A small network was shown many inputs. Here are its activations along a few directions, one row for each input.
Each table varies a few parts of the input and shows all the possible inputs, shuffled.
A made-up example of a description, with smaller parts first: one of 2 separate values, together with either a single point or one of 9 places around a ring or (one of 4 places along a line, together with one of 5 places around a ring).
Shared parts are said once, and a part with two or three values counts as separate values.

Other details of the inputs shift rows strongly along two fixed directions, in all tables alike. That doesn't count.

A family of inputs:
r1: [ 15  -5  15  31 -47  16 -22  19  -6 -10  31]
r2: [ 19  27  27 -10 -17 -43   5   6 -23   3 -38]
r3: [ 28  43  34 -18  -4 -44  29   0 -14   2 -29]
r4: [  4  31  32 -15 -11 -41 -23   4   0  12  -1]
r5: [-16 -24 -29  -9   9  44   3 -14  19   5   2]
r6: [-14   3 -13 -29  50   5  55 -17 -14  15 -47]
r7: [ -6 -31 -30  -7  31  20  10 -15  17  -2  14]
r8: [  0 -32   3  11  -3  32 -19  14   2 -14  19]
r9: [  9  11  31   7 -19 -24 -24   5  11   1  33]
r10: [ 22   2  10  31 -40  -8  -8  11 -15  -6  19]
r11: [-13 -18 -28 -21  25   6  18 -19   9   3 -26]
r12: [ 23 -11   7  23 -12 -16 -48  11  11  -2  35]
r13: [  1  -5 -19  18 -14   6  -5 -10  10  -5   6]
r14: [  4 -23 -15  21  19  17 -30  16 -11  -8  23]
r15: [-23 -37 -41   9   5  59  -7 -10  22 -10  18]
r16: [ -6  31  -5 -34 -16  -5  34 -18   4  14 -45]
r17: [ 18  30   8   1 -17 -31   0 -10   7  -1  -2]
r18: [ 15 -13  18  20 -32   2 -45  12  22  -8  26]
r19: [  9   4  11  15 -31  -7 -50  15  10  -1   2]
r20: [ -8   9  -1 -36   1  -7   6  -9   7   9 -43]
r21: [  4 -27 -22  24  -8  18 -18  -7  14   1  27]
r22: [ 10  -2 -13  34 -32 -11 -14  73   5   3  41]
r23: [-19 -49 -49  14  10  37  -2 -18  14 -14  22]
r24: [-12 -15   8  -3  16   8 -18  13 -14  -1  24]
r25: [-25 -30 -13 -13  37  25   3   2 -11  -5  18]
r26: [-14 -24 -41  -4  38  20 -15  -6   7   3   1]
r27: [ -1 -34  -6   9 -13  25 -19   0  23 -10  24]
r28: [  8 -27 -14  14  14  10 -26   0  19  -5  33]
r29: [-31  -1 -26 -30  39  24  23 -24   8  17  -3]
r30: [-29 -34 -26 -15  35  23  -8  -8  10   1  21]
r31: [-22 -29 -25  -6  21  42  -9   8 -10  -6 -13]
r32: [  8 -30  -8  14  17  14 -23  13  -8  -8  29]
r33: [-25 -20 -45 -20  32  13   7 -16   0   6 -36]
r34: [  8  46  -8 -12 -29 -51  20  47  16  23 -22]
r35: [-26  11 -26 -46  13  15  45 -30   9   3 -53]
r36: [-15 -11 -21 -12  49  22  40 -10  -4  -5 -16]
r37: [  8  -4  32  20  -8  -4 -36  22  -7  -8  46]
r38: [ -4 -12  -2   9 -17  28  -2   4  -4 -17   9]
r39: [ 16  37  37 -26 -22 -33  15   7 -15   1 -48]
r40: [ 31  27  30  -1  -9 -41  -2  11 -16  -2 -10]
r41: [ 14 -13  11  42 -27 -11 -30   6  18 -11  28]
r42: [-34 -38 -27   2  42  43 -22  11 -14  -4  29]
r43: [  4   7   2 -21   7 -21  28  -5 -20   0 -43]
r44: [ 22  36  16  10 -11 -17  11   3 -12  -4  -4]
r45: [ -7 -38 -44   9  31  42  -6 -14  19   3  34]
r46: [  5  52  33 -13 -21 -31  21   3 -24  11  -9]
r47: [ -7   5 -26 -28  44  20  47 -18 -12  10 -25]
r48: [  3  47  26   0 -22 -28  -8  -4   5   7   6]
r49: [ 17 -20   5  28 -27 -16 -47  10   8  -4  24]
r50: [-18 -37 -28 -15  14  31  -4  -8  17  -4  -6]
r51: [ 23  44  25  -9 -20 -34  26  -4 -20  10 -39]
r52: [ 22  14  29  18 -37   4 -16  14  -4  -2  11]
r53: [-12 -57 -32  11  28  41  -2   0  -4 -14  18]
r54: [-20 -18 -35 -13  22  24  40 -18 -14 -10 -23]
r55: [  3  15  27  18 -22  -9 -17  11 -12 -11  36]
r56: [ 12  -8  30  36 -30  11 -25  21   4 -18  25]
r57: [ 25  17   6  22 -30 -20 -16   1   7   5  27]
r58: [ 22  12  24   4 -20 -27  12   4 -13  -6 -13]
r59: [  6  26  38 -10  -6 -25   8   7 -14   0   5]
r60: [  4  34  -1 -25  13 -17  44 -14 -17  -1 -35]
r61: [ 29  38  22   7 -25 -29  12   6 -18   4  -1]
r62: [-12 -40 -33  -3  17  20  11 -17  14  -5   3]
r63: [ 16  -9  16  33 -28 -21 -25   2  11   5  10]
r64: [ 20  59  15 -11 -14 -41  18 -13   4   9 -30]
r65: [ -9  21   9 -22  -2  -6  23 -13  16   3 -42]
r66: [-36  21 -21 -49  33   2  44 -32   1  10 -32]
r67: [-14  -2  17   9  14   8   1   8  -5  -7  22]
r68: [-17  12 -22 -34  46  -2  48 -27  12   8 -43]
r69: [ -6 -35 -26  -2  42  31   7   0  -3  -9  15]
r70: [  3   9  22  33 -20   7 -27  17  -8 -10  49]
r71: [-18 -18   1  17  12  15 -20   0  19  -5  41]
r72: [ -2 -32 -17  26   4  17 -29  15 -15 -10  12]
r73: [-14 -25 -34  12  14  37  19  -8  -9 -12   2]
r74: [ 12  -4  26  23 -34  -6 -29   8  18   5   8]
r75: [  0  14  -7 -31   6 -32  25 -18  -1   9 -52]
r76: [ -1  10  13 -28   0   4  33  -3  -7  -3 -36]
r77: [-12 -19 -36 -28  44   9  19 -19   9   4 -17]
r78: [ 19  43  28 -11  -4 -50  16 -11   4  21 -37]
r79: [-17 -14   6   8  12   5 -14  -4  12  12  23]
r80: [ 17 -13  20  46 -23  -4 -20  16  -3 -18  27]
r81: [-19   7 -39 -35  14   3  53 -32  -2  14 -47]
r82: [ 17   2  31   9 -31  -8 -30  22  -9  -7   2]
r83: [ 14  49  30  -6 -34 -14  16   4 -11  -2 -34]
r84: [ -5  32  18 -11  -2 -31 -27   4  -3  13  -7]
r85: [ 13 -16  32  36 -31  10 -28  21   0  -4  20]
r86: [-17  17  -8 -19   3  -1  17 -14   1  14   3]
r87: [  5  -4  22  17 -11 -10 -46  11  14  -1  47]
r88: [-15  22  24 -21  21 -13  30  -4 -17  17 -26]
r89: [  2 -22   4  22  -1   4   3   4 -10   0  -2]
r90: [  9  53  39 -15 -10 -29  15   2 -19  14 -11]
Each input here is: one of 2 separate values, together with either a single point or (one of 4 places along a line, together with one of 11 places along a line).
Changing only the choice among 2 separate values turns r28 into r69. The same change can be made to r11. Which row results?
Answer: r53
Changing only the choice among 2 separate values turns r82 into r20. The same change can be made to r22. Which row results?
Answer: r34
Changing only the choice among 2 separate values turns r4 into r24. The same change can be made to r84. Which row results?
Answer: r42
Which other rows does r68 become when the choice among 2 separate values takes its other values? List them by row number.
Answer: r36
Which other rows does r18 become when the choice among 2 separate values takes its other values? List them by row number.
Answer: r8
Which other rows does r81 become when the place on the line of 11 takes its other values? List them by row number.
Answer: r11, r13, r21, r23, r33, r41, r49, r62, r63, r75
Which other rows does r74 become when the place on the line of 4 takes its other values? List them by row number.
Answer: r63, r78, r79

A family of inputs:
r91: [-24 -49 -42 -17  40  39  21 -27 -10  -4 -24]
r92: [-24   1 -28 -15  13  20  51   0   7  12 -19]
r93: [ -6 -33   7  30 -12  28 -71  17   5  -8  53]
r94: [ -6   5 -29 -16  22 -21   9 -36  34  12  -7]
r95: [ 17  40  22  -2  -3 -72 -42  14  18  23  16]
r96: [-36 -42 -28 -10  58  53  43 -22  -5  -1   2]
r97: [ -8   8 -15  -9  -9  16  24   9  14   6  12]
r98: [ 23  17  35  27 -22 -32 -27  28 -26  -3  35]
r99: [ -9 -21 -41  17  -7  26  14   9  -1  -1  25]
r100: [ 26  14  -8  28 -36 -41 -45   6  44  16  40]
r101: [ 40   5  33  23 -22 -29 -34  17 -13  -9  -3]
r102: [  4  25  31 -39   3 -23  11  -9  -4   7 -43]
r103: [ 15  21  44   0 -32 -38 -44  38   2   1   7]
r104: [ 10 -22  20   8 -14   8 -28  -3   9 -11  17]
r105: [ -2  30  13 -25  20 -24  38 -11 -33   7 -30]
r106: [ 23  14  23   6 -32 -31  -7  -8 -11  -4 -25]
r107: [  7  36  41   3 -35 -32 -51  28  -4   6   3]
r108: [-30 -25 -29 -27  47  49  45 -27   5  -6   3]
r109: [ 23   9  17  14 -60 -14 -33  26  24   0  10]
r110: [ 14  41  31 -17 -22 -59 -11  25 -22  11 -40]
r111: [-17  11  10 -11  20  19   4 -12 -13   5  15]
r112: [ 38   4   6  29 -45 -20 -22  18   6  -8  -8]
r113: [ -9  27 -36 -38  22 -33  29 -36  33  23 -35]
r114: [ -4   5 -16 -41  43  -8  32  -4 -20   6 -67]
r115: [  2  -9   2  -6 -18   6  -6  -6  17 -11  -7]
r116: [-40 -42 -29   8  41  65 -19   3  -4  -7  60]
r117: [-36   4 -15 -48  52  16  37   9  -9   8  -9]
r118: [-27  13  -1 -46  27  10  18 -27  -8  11 -48]
r119: [ -6 -56 -44  29 -14  37 -22   4   9 -10  24]
r120: [  6  56   8 -30  -6 -38  60 -21 -22   7 -56]
r121: [-23   3 -29 -35  22  28  53 -16   8   5 -14]
r122: [ 26  -8 -12  38 -20   8  -6  16  -1 -10  31]
r123: [ 25 -19  11  39   6   6 -23  18 -17 -13  44]
r124: [-23 -20 -24 -23  19  21  37 -22  10  -1 -48]
r125: [ 22  54  16 -27  10 -35  59 -18 -24   4 -62]
r126: [ 45  35  43  23 -22 -40  -2   7 -22  -6   1]
r127: [-30 -37 -48 -32  23  48  27 -17  22   0 -22]
r128: [ 25  29  49   7 -40 -41  -4  -3   1  -1 -33]
r129: [  2 -13  -7   7  24 -20 -34 -18  24  11  35]
r130: [-24 -72 -45  22   5  60 -10   2  25  -9  22]
r131: [ -7 -71 -60  20  26  58  -4  -8  10 -22  10]
r132: [-37 -39 -53  12  18  75   3 -11  15  -8  47]
r133: [ -4  -2  13 -10  17  15  17 -12  -4  -2  15]
r134: [-23  -4   3  -3  27   3   9  26 -11   3  14]
r135: [ 25  -2   0  35 -62 -18 -35  26   7  -2  12]
r136: [ -3 -76 -48  26  27  59 -15  -8   7 -24  21]
r137: [-45 -38 -30 -18  67  46  34  -1 -10   3   5]
r138: [ -8   7  -9  -3 -25  16 -12  -9  15   2 -10]
r139: [-20 -23 -33 -13  51  -4 -18 -16  23  15  23]
r140: [ -4  41  -6 -44  44 -26  52  12 -31  13 -53]
r141: [ 13  49  37 -43 -16 -39  29 -22   1   5 -66]
r142: [ 33  29  39  30 -41 -36  -8   3 -18  -8  18]
r143: [  2 -14  19  42 -15  29 -42   1   0 -12  71]
r144: [-24  16 -17 -38   9  16  28 -34   7   6 -54]
r145: [ -6   0 -23 -14  30 -18   3 -39  30  12  -2]
r146: [ 16  52   2 -29   8 -31  65 -17 -18   4 -63]
r147: [  6  38  -2 -11 -17 -25  41  -6 -14   7 -28]
r148: [ 13 -20  11  39 -29  21 -27  11  16 -19  70]
r149: [ 40  30  41  26 -16 -40 -20  33 -24  -5  18]
r150: [ 34  -1  -6  49 -39  -2 -20  33   3  -7  42]
r151: [-19 -26 -22  28  -2  54 -16  -8  11 -15  59]
r152: [-23 -13  -2 -34  37   8  30 -16  -6   6 -50]
r153: [  7  -7  -4   9  16 -23 -29 -26  27  10  28]
r154: [-25   3   0 -43  36  -5  32  -5 -10  12 -61]
r155: [-23 -46 -23  36  10  68 -25 -11   9 -18  73]
r156: [ -6  47  36 -38  23 -33  56 -12 -23  17 -53]
r157: [ 28  20  39   8 -31 -44 -24   8 -19   0 -17]
r158: [ -1  39   3 -15 -40 -13  -1  -1  13  15 -35]
r159: [ -5 -44 -15  15   8  16 -34  15 -11  -9  19]
r160: [-10  50  28 -13  -2 -22  -6  20 -16  10   6]
r161: [ 26   2  30  40 -28 -17 -23   8 -20 -10  42]
r162: [-12 -24 -15  20  15  11 -20  32 -19  -6  48]
r163: [ -1 -21 -25 -22  39  16  30 -22 -11  -4 -49]
r164: [-30   1  -9 -44  51  20  38  -4 -11   6  -9]
r165: [ 19  42  44   3 -46 -29 -25 -12   2  -2 -17]
r166: [ 37 -10  -6  43 -50  -8 -37  31  11  -7  13]
r167: [-19 -16  -1 -20  39  29  21  -8  -6  -1  17]
r168: [ 18  18  26  34 -45 -17  -5  19   7  -2  26]
r169: [ -7  -7   8   9   9  13  23 -10  -2  -4   6]
r170: [ 27  12  54  21 -37 -33 -24   5  -1  -3  -9]
r171: [ -1   7  -6  32 -38  22 -27  17  14   0  56]
r172: [  0  10  22  -3 -14   2 -21 -16   0  -2  -9]
r173: [-12 -57 -33  31 -17  42 -22  19  28  -5  26]
r174: [ 21  22  39  36 -43 -24  -6  11   2  -8  23]
r175: [  7 -33  18  21 -13  12 -58  26   9 -12  45]
r176: [ 21  46  22 -28  -1 -54   6  24 -22   9 -62]
r177: [-37 -18 -18 -36  42  10  21  10  -4  10 -43]
r178: [ 11  -5  -4  11 -27  -9  -6  -5  -2  -8 -16]
Changing only one part turns r171 into r116. The same change can be made to r99. Which row results?
Answer: r98
Changing only one part turns r96 into r134. The same change can be made to r170. Which row results?
Answer: r177
Describe the family of inputs behind these rows.
Answer: one of 8 places along a line, together with either a single point or (one of 2 separate values, together with one of 5 places along a line)
Which other rows does r173 become when the choice among 2 separate values takes its other values? List them by row number.
Answer: r92
Start at r109 and move only the place on the line of 8, one step at a time. The first step leads to r127. Which rows follow, in order?
Answer: r115, r141, r104, r102, r175, r103
Start at r155 and move only the place on the line of 5, one step at a time. The first step leads to r108. Which rows follow, in order?
Answer: r169, r142, r125
